These are the activations of a small neural network, seen along a few directions. Each row is one input.
Each table varies a few parts of the input and shows all the possible inputs, shuffled.
A made-up example of a description, with smaller parts first: one of 8 places around a ring, together with either a single point or one of 11 places along a line or (one of 2 separate values, together with one of 6 places along a line).
Shared parts are said once, and a part with two or three values counts as separate values.
In the rows, 128 means zero.

Other details of the inputs shift rows strongly along two fixed directions, in all tables alike. That doesn't count.

A family of inputs:
R1: [125 110 133 123 109 113 107  75  64 130 195 129 118 124]
R2: [122 102 125 112 107 116 107  86  60 131 196 130 109 130]
R3: [142 117 101 124  65 133  88 122 160 119 101  73 145 114]
R4: [117  90 202 112 156 128 251 155 198 159  79 139 129 144]
R5: [141 147 102 130  88 132  79 130 162 103 116  83 159  94]
R6: [139 129 105 147  91 140 105 135 143 106 119  84 175  82]
R7: [131 127 132 125  79 118 118 145 175 103 108 106 133 109]
R8: [123 141 108 116 140 124  80  94  58 131 189 141 113 126]
R9: [135 119 148 153 161 146 197 179 168 131  77 149 138 134]
R10: [121 109 133 127 100 109 109  90  58 122 191 147 101 125]
R11: [140 137  93 121 138 129  74 116  80 122 174 136 101 146]
R12: [144 136 108 140 158 130 100 115  79 124 174 147 111 144]
R13: [129 134 138 102 134 114 108  75  91 151 148 141  94 159]
R14: [137 108  92 145  86 151 115 145 127 112 115  80 174  86]
R15: [133 116 119 156  92 141 141 150 136 109 102 107 163  91]
R16: [118 144 166 104 171 113 152 101 112 159 125 181  81 173]
R17: [121 117 189 109 227 122 216 131 114 168 142 201  77 190]
R18: [ 88 120  77 171  76 122  90 168 152 102 112  94 153 114]
R19: [124 130 111 121 144 126  94  94  47 136 187 145 115 128]
R20: [138 129 114 107 153 130 110 115  95 147 140 145  87 170]
R21: [125 138 130  96 153 124 113  99  99 157 136 147  92 160]
R22: [114 121 160 107 126 106 131  78  92 137 184 141 111 131]
R23: [134  99 107 154  61 138 122 146 134 104 115  89 161  83]
R24: [143 130  86 114  77 140  79 134 154 119  92  76 142 117]
R25: [120 130 173 138 181 141 211 146 174 154  75 144 154 127]
R26: [137 100 108 149  69 142 120 130 139 112 120  73 175  83]
R27: [128 138 160 105 140 126 167 151 202 129  86 123 132 131]
R28: [ 63 119 185 143 200 110 234 143 191 171  82 162 134 186]
R29: [126 119 144 103 102 125 145 148 194 120 103  99 136 117]
R30: [117 151 185 122 191 128 202 147 197 148  78 152 144 131]
R31: [140 158  96 136 112 138  77 138 161 111 110  94 160  97]
R32: [129 118 117 113  86 113  83  90  84 131 157 131  89 146]
R33: [126 120 142 121 124 137 165 157 171 127  96 111 153 109]
R34: [117 111 143 102 119 110 120  87  82 132 190 137 101 139]
R35: [146 132  93 141 131 148 116 174 158 109 107 107 148 120]
R36: [125 141 123 138 136 126 111 119  81 123 156 153 123 116]
R37: [125 121 147 133 159 147 186 158 165 144  81 128 154 122]
R38: [125 145 137 115 124 105  98  94  86 122 173 158  90 141]
R39: [114 137 184 111 171 108 172  92 116 150 151 167 112 145]
R40: [129 144 161 120 183 115 157 130 118 137 141 189  81 173]
R41: [150 128  74 156 128 140  67 118  61 111 177 121 131 121]
R42: [117 141 188 127 195 132 217 149 190 154  75 156 145 135]
R43: [125 152 128 138 128 133 133 163 169 112  93 128 151  98]
R44: [121 148 141 100 166 119 119 107 106 144 157 156  98 147]
R45: [112 126 201  94 165  94 179  83 120 155 159 173  89 165]
R46: [146 138  78 136 107 130  56 117  82 116 150 126 102 144]
R47: [146 142  97 134 142 128  74 112  85 121 171 136 108 145]
R48: [ 65 108 155 135 173 111 207 159 190 160  85 143 129 185]
R49: [121 119 149 126  90 120 151 152 178 109 105 114 140 102]
R50: [147 118 104 162 141 157 144 168 147 122  96 111 161 114]
R51: [124 126 126 144 142 128 123 103  52 133 167 158 118 123]
R52: [144 148  88 130 103 142  75 130 157 125  89  87 149 114]
R53: [129 113 121 140 123 127 110  79  48 134 185 130 130 118]
R54: [140 111  95 113  64 136  90 132 156 120 101  73 138 118]
R55: [156 137  90 139 122 146  97 148 159 122  90 101 136 140]
R56: [145 131  82 165 104 148  98 172 133  97 110 110 156  99]
R57: [141 137 110 125  82 130 101 139 162 116  81 102 131 123]
R58: [142 139 123 148 143 140 146 181 174 109  90 138 136 127]
R59: [115 138 169 114 150 103 148  97  89 132 167 179  89 145]
R60: [124 131 139 114 122 134 151 155 182 121 100 107 150 106]
R61: [116 127 157 122 141 109 142  98  67 133 175 173  97 136]
R62: [137 158  97 140  99 132  79 152 158 102 104 109 146  97]
R63: [147 111  73 158 112 159 109 165 123 112 113  94 165 103]
Each input here is: one of 3 separate values, together with either a single point or (one of 4 places along a line, together with one of 5 places along a line).
The inputs of R6 and R33 match in every part but the choice among 3 separate values. If R53 is changed in the same way as R6 into R33, which row does it become?
Answer: R14
The inputs of R29 and R7 match in every part but the choice among 3 separate values. If R54 is changed in the same way as R29 into R7, which row does it become?
Answer: R32
Which other rows does R41 become when the choice among 3 separate values takes its other values? List them by row number.
Answer: R17, R56
Start at R63 and move only the place on the line of 5, one step at a time. The first step leads to R17. Which rows follow, in order?
Answer: R35, R11, R20

A family of inputs:
R64: [112 112 180 109 173 112 192 112 118 161 136 171  92 173]
R65: [120 121 126 131 107 122 112 106  96 128 157 118 129 118]
R66: [124 126 150 118 127 125 159 140 180 128 102 116 142 121]
R67: [127 131 152 121 127 127 158 134 174 130  98 118 147 117]
R68: [137 130 135 143 138 142 159 159 153 119 105 133 145 110]
R69: [137 133 116 137 112 134 116 141 144 118 107 116 136 117]
R70: [135 138 142 126 147 136 152 146 172 136  87 125 135 133]
R71: [130 124 112 140 114 135 122 140 141 125 108 111 143 120]
R72: [131 118 116 133 107 136 126 137 140 125 108 107 143 116]
R73: [134 130 107 121 132 127  90 106  91 128 162 133 112 142]
R74: [125 137 109 130 126 119  92 116  92 119 160 141 110 134]
R75: [102 117 202 105 209 107 219 107 117 176 139 202  72 198]
R76: [139 128 120 129 105 134 121 138 143 119 107 113 137 114]
R77: [130 147 131 126 145 136 135 147 163 131  96 126 139 126]
R78: [136 125 113 115 120 127  97 106  93 129 159 126 114 136]
R79: [134 123 116 121 111 123 101 111  92 123 158 130 111 133]
R80: [142 129 113 143 134 143 126 148 135 117 122 116 156 104]
R81: [142 131 116 124 114 138 117 134 145 125 108 108 142 116]
R82: [125 125 126 125 103 118 107 110 104 119 161 121 121 120]
R83: [113 115 147 129 118 126 161 142 166 131 109 115 141 122]
R84: [129 121 111 150 125 141 135 149 131 117 119 112 158 108]
R85: [117 126 108 133 129 122  97 112  84 127 166 135 116 138]
R86: [130 129 130 131 100 126 124 131 148 116 117 111 145 105]
R87: [127 141 105 124 138 124  88 112  94 126 162 137 114 137]
R88: [128 128 127 122 134 122 117 116 102 128 150 146 103 145]
R89: [128 142 133 133 131 132 136 150 159 124  97 132 133 121]
R90: [120 130 112 135 129 124  98 109  83 130 157 135 120 131]
What is each input in this table made of?
Answer: one of 3 separate values, together with either a single point or (one of 2 separate values, together with one of 4 places along a line)
The inputs of R68 and R84 match in every part but the choice among 3 separate values. If R76 is changed in the same way as R68 into R84, which row does it become?
Answer: R72
Start at R74 and move only the place on the line of 4, one step at a time. The first step leads to R88. Which rows follow, in order?
Answer: R79, R82
List by row number the other rows that have the choice among 3 separate values in common with R70.
Answer: R66, R67, R73, R77, R78, R80, R81, R87
